[154 121 105 169 129 116 126 159 147 153 105 134 175 136 130 140 137 120
 111 130 129  79 103 118  68 170 104 129 105]  domu
[103 128 162 168 214 144 191 136 141 135 125 122 132 142 155 168 206 104
 134 132 166 180  99 171  83 120 103 128  94]  Lefe
[ 83 116 115 168 126 104 105  80 213 170  82 159 155 104 110 143 121 117
 135 174 171 114 138 161 159 172 111 117  89]  Zor
[103 128 162 168 214 144 191 136 141 135 125 122 132 142 155 127 206 104
 134 105 166 180  99 171  83 120 103 128 104]  Movi
[ 76 103 109  94 114  78 134 148 142 113  93 110 102  84  91 148 112 113
 121  73  99  95 158 101 145 116 107 193 197]  mek
[168 135 114 134 132 148 148 149 133 101 126 148 123 154 158 109 114 181
 125 123 109 143 134  99  69 141 110 128 105]  popar
[121  52 155 119 125 114 146 150 152 134  99 100 152 167  84 110 138 121
 134  76 117 142 112 125 134 169  95 133 103]  sanev
[138 121 124 188 134 141 185 114 148 116 137 158  84 131 173 119 116 118
  94 172 160 164 136 173 115 137 183 127 102]  Roven
q: [ 79 103] | domu
q: [109  94 114  78 134 148 142 113  93] | mek
q: [116 115 168 126 104 105  80 213] | Zor
q: [121 117 135 174] | Zor

[ 56 133 140 192]  vafup
[ 89 128 140 159]  riref
[ 89 135 140 159]  Tegi
[ 60 134 142 157]  tugan
[ 90 134 142 157]  norin
[ 50 120 129 202]  Bitol
[ 60 120 130 210]  rol
[ 89 133 140 159]  lavu
q: [ 90 134 142 157] | norin
q: [ 89 133 140 159] | lavu
q: [ 89 133 140] | lavu
q: [ 60 120 130] | rol

[131 123 119  90 120 136 155 151  91 103 111 159 131 148 120 160 119 122
 182 111 134 188 119 166 162 102 131 134 133 108 160 127 102  70  84 161
  65 133  97 136 105 121 147 153 100 178  94 123 160 178 142  98 129 114
  84 132  90  89  96] : siru
[137 122 114  84 123 132 155 145  83 100 112 157 136 143 118 153 120 127
 182 111 134 188 119 166 162 102 131  83 120 111 145 116 121 102  74 176
  57 120  99 132 101 140 154 176 156 190  69 119 156 122 123  93 125 122
  97 135 106 128 145] : Kib
[154 119 101  67 133 120 156 127  57  93 116 154 148 123 111 130 123 142
 159 134 134 165 142 143 139 125 131  92 103  93 151 117 146  99  45 186
  60 127  67 123 100 153 138 172 151 169  70 111 143 152  92  98 110 116
  83 150 130 136 121] : Dagu
[118 153 120 127 182 111 134 188 118 166 162 157 139 138 116 147 121 131
 159 134 157 165 142 143 139 125 131  98  87  70 140 108 160 101  38 187
  51 136  52 102  95 161 125 166 170 183  84 119 144 159  73 101 112 119
  86 142 138 146 116] : Vem
[133 122 117  88 122 135 155 149  88 102 111 158 133 146 119 157 119 125
 182 111 157 188 119 143 162 125 154 116 107 113 166 111 122  86  67 187
  62 137  73 131 108 132 142 159 128 156 101 131 147 153 127  79 129 109
 106 130 130 107 117] : fona
[159 115  98  65 138 117 155 122  54 116 162 157 138 147 139 166 126 149
 159 134 134 165 119 166 139 125 131  85 115 120 155 128 129  85  75 176
  72 128 108 131 111 126 120 169 137 180  97 121 148 148 124  98 129 112
 109 112 126 116 134] : zogod
[129 124 120  91 119 137 155 153  93 104 110 159 130 150 120 162 118 120
 182 111 134 188 119 166 139 102 131 135 112  99 159 123 121  81  77 159
  64 139  77 132 107 137 135 153 114 156  92 116 148 195 126  88 128 110
  78 136 108 105  93] : nefa
q: [118 153 120 127 182 111 134 188 119 166 162] | Kib
q: [166 162 157 139 138 116 147] | Vem
q: [118 120 182] | nefa
q: [117 146  99] | Dagu
q: [ 88 128] | nefa
q: [118 153 120 127 182 111 134 188 118 166 162 157 139 138 116 147 121 131
 159 134 157 165 142 143 139 125 131  98  87  70 140 108 160 101  38 187
  51 136  52 102  95 161 125 166 170 183  84 119 144 159  73 101 112 119
  86 142 138 146 116] | Vem
q: [131 123 119  90 120 136 155 151  91 103 111 159 131 148 120 160 119 122
 182 111 134 188 119 166 162 102 131 134 133 108 160 127 102  70  84 161
  65 133  97 136 105 121 147 153 100 178  94 123 160 178 142  98 129 114
  84 132  90  89  96] | siru

[104 140  86 143 148  76 107 185 119] : muko
[128 199 103 105 185 119 140 129  98] : kapo
[148  76 143  86 140 104 115 182 148] : tepu
q: [143 148  76 107 185 119] | muko
q: [148  76 143  86 140 104] | tepu
q: [ 86 140 104 115 182] | tepu
q: [185 119 140 129  98] | kapo
q: [105 185] | kapo

[ 78 127 114 170  62 125 116 144]  Fasi
[118 141 125 132 127  75 114  88]  kozaz
[101 204 107  90 194 116 113 124]  deniz
[ 99 165 113 132  75 127 114 137]  fof
q: [ 75 127 114] | fof
q: [132  75 127 114] | fof
q: [194 116 113 124] | deniz
q: [125 132 127  75 114  88] | kozaz
q: [113 124] | deniz
q: [194 116] | deniz

[130 120 126  91 161  98 139  98]  lur
[126 131 135  91 124 111 128 108]  kiga
[130 120 120 146 189 139  86 141]  mak
[126 130 135  91 124 111 128 108]  ruz
q: [126 130 135  91] | ruz
q: [130 120 120 146 189 139  86 141] | mak
q: [139  86] | mak

